Small tables with named rows and columns. After each table, cells are looked up by row and column.

notida.tsv
	fivigi	tolotiz
vemego	107	83
topalu	127	61
bozura	138	46
dasirel	92	95
giriruz	213	105
dogiva	237	19
befupad	208	88
zatu	201	179
vadina	43	96

tolotiz of giriruz = 105
fivigi of zatu = 201
fivigi of giriruz = 213
fivigi of dogiva = 237
tolotiz of dasirel = 95
fivigi of bozura = 138
tolotiz of dogiva = 19
fivigi of topalu = 127
fivigi of vadina = 43
tolotiz of zatu = 179
Which row has the largest tolotiz? zatu

lisoki
columns: logi, morafup, bab, paf, moro
rutirif: [0.6, 0.6, 0.7, 0.6, 0.6]
kuniri: [0.6, 0.5, 0.7, 0.5, 0.7]
kodo: [0.6, 0.6, 0.7, 0.6, 0.8]
zuro: [0.5, 0.5, 0.6, 0.6, 0.5]
kave: [0.5, 0.7, 0.7, 0.5, 0.5]
bime: [0.4, 0.7, 0.7, 0.7, 0.6]
pivo: [0.2, 0.6, 0.7, 0.6, 0.5]
sazal: [0.4, 0.8, 0.4, 0.7, 0.7]
pipu: [0.6, 0.9, 0.8, 0.7, 0.6]
zozub: [0.5, 0.7, 0.4, 0.9, 0.6]
vis: [0.7, 0.8, 0.5, 0.6, 0.6]

zuro, morafup: 0.5
pipu, moro: 0.6
pipu, morafup: 0.9
zuro, moro: 0.5
zozub, morafup: 0.7
bime, morafup: 0.7
vis, paf: 0.6
zuro, logi: 0.5
pivo, logi: 0.2
sazal, morafup: 0.8
sazal, paf: 0.7
sazal, bab: 0.4
pivo, paf: 0.6
kodo, paf: 0.6
rutirif, bab: 0.7

Table lize
|  | tidaf | merut | bere | gelo | fuzoku | noroba | pidem |
|---|---|---|---|---|---|---|---|
| goka | 172 | 153 | 202 | 81 | 78 | 122 | 106 |
| zab | 155 | 119 | 217 | 94 | 67 | 127 | 99 |
| sedov | 41 | 33 | 69 | 157 | 122 | 111 | 104 |
| dasasar | 65 | 30 | 43 | 117 | 97 | 143 | 134 |
| bukup | 176 | 147 | 87 | 40 | 79 | 153 | 158 |
| tir | 67 | 10 | 92 | 124 | 77 | 147 | 121 |
| vof | 53 | 42 | 33 | 134 | 121 | 125 | 126 |
| mim | 176 | 141 | 100 | 39 | 70 | 155 | 155 |
| gabaso | 84 | 32 | 183 | 139 | 70 | 128 | 88 |
| kol | 155 | 128 | 219 | 99 | 75 | 119 | 92 |
| nisunab | 72 | 43 | 28 | 110 | 103 | 142 | 141 |
| nul | 112 | 59 | 209 | 120 | 61 | 130 | 89 |

bere of bukup = 87
fuzoku of kol = 75
tidaf of mim = 176
tidaf of tir = 67
noroba of zab = 127
noroba of goka = 122
gelo of goka = 81
gelo of nisunab = 110
fuzoku of gabaso = 70
pidem of gabaso = 88
pidem of dasasar = 134
gelo of nul = 120
tidaf of nul = 112

gepidak:
         bozapo  gobes
fevepi      2.3   -6.5
rap         6.0   -4.1
vif         0.8   -0.9
nog         3.0   -7.0
rav         4.6    1.2
deg         4.3    1.6
givoke      5.6   -1.0
refe        5.0    0.5
piralus     5.8   -5.1
kogu        5.7   -5.5
nokida      4.6   -5.2
dozi        5.9   -2.6

bozapo of givoke = 5.6
bozapo of nog = 3.0
bozapo of refe = 5.0
bozapo of rap = 6.0
bozapo of rav = 4.6
gobes of rap = -4.1
gobes of vif = -0.9
gobes of dozi = -2.6
bozapo of vif = 0.8
Row with the largest bozapo: rap

Table tope
,kovun,bositef,lav,zif,tafaz,didusom,favedub
nopileb,-7.56,2.21,0.20,2.44,3.30,5.69,6.29
fedumab,-5.27,1.00,1.72,-1.71,5.42,1.60,3.37
moguru,-0.78,1.72,-0.26,-2.53,4.70,0.63,1.64
nuso,2.54,3.29,-4.23,-1.82,3.32,-5.44,-5.56
duloneg,-2.73,3.24,-4.71,-3.59,5.80,-1.09,-0.17
sinu,2.26,-6.49,6.57,4.40,-4.15,3.52,4.21
ran,5.89,-6.35,1.79,3.63,-3.40,-0.74,1.10
ton,4.76,-0.55,0.63,0.74,-2.66,-0.32,0.03
luk,-1.57,-6.24,3.70,4.60,-0.33,5.25,4.44
bal,-2.55,7.84,-2.99,-3.27,3.57,-1.07,-1.73

What is the zif of ran in tope?
3.63
What is the lav of fedumab in tope?
1.72
What is the kovun of ton in tope?
4.76
What is the favedub of bal in tope?
-1.73
What is the bositef of sinu in tope?
-6.49
What is the didusom of nopileb in tope?
5.69
What is the lav of luk in tope?
3.70
What is the lav of nopileb in tope?
0.20
What is the didusom of sinu in tope?
3.52
Which row has the largest kovun? ran

givo:
|  | det | redozud | fuv | siz | zul | mefule | sivimot | vani | gigopev | zole |
|---|---|---|---|---|---|---|---|---|---|---|
| rar | 5052 | 7087 | 3603 | 6075 | 3388 | 6192 | 4483 | 1738 | 5359 | 5101 |
| monaze | 5912 | 2669 | 2430 | 3884 | 4774 | 3359 | 4384 | 4435 | 3278 | 2527 |
| mulakep | 5525 | 3151 | 2081 | 3558 | 4384 | 3744 | 4441 | 3934 | 3770 | 2604 |
| daz | 4924 | 3794 | 1024 | 3120 | 3732 | 1074 | 4359 | 6679 | 4199 | 3434 |
| lin | 4851 | 3814 | 915 | 3141 | 3417 | 1114 | 3843 | 7082 | 4306 | 2819 |
| let | 5746 | 8371 | 7215 | 4187 | 1645 | 6348 | 4789 | 496 | 4074 | 4851 |
| giz | 4962 | 7018 | 3754 | 5602 | 2980 | 6226 | 4403 | 1620 | 5033 | 5132 |
| muvovu | 4654 | 3563 | 997 | 2958 | 3412 | 1389 | 4406 | 6902 | 4556 | 3417 |
| vibepu | 5382 | 7144 | 4110 | 6122 | 2966 | 5843 | 4165 | 1446 | 5180 | 5469 |
| sal | 5604 | 8130 | 7774 | 3984 | 1641 | 6318 | 4861 | 32 | 4217 | 5781 |
| maz | 5682 | 2361 | 2928 | 3806 | 4358 | 3732 | 3836 | 3947 | 3105 | 2103 |
| fatupur | 4824 | 6958 | 3847 | 5576 | 3415 | 5843 | 4423 | 1564 | 5310 | 5286 |

What is the fuv of lin in givo?
915
What is the siz of muvovu in givo?
2958
What is the gigopev of maz in givo?
3105
What is the gigopev of monaze in givo?
3278
What is the zole of daz in givo?
3434
What is the det of maz in givo?
5682
What is the zole of maz in givo?
2103
What is the zole of rar in givo?
5101
What is the vani of daz in givo?
6679
What is the redozud of lin in givo?
3814
What is the redozud of maz in givo?
2361
What is the siz of vibepu in givo?
6122
What is the fuv of monaze in givo?
2430
What is the zole of monaze in givo?
2527
What is the vani of maz in givo?
3947
What is the sivimot of let in givo?
4789
What is the mefule of muvovu in givo?
1389
What is the det of monaze in givo?
5912

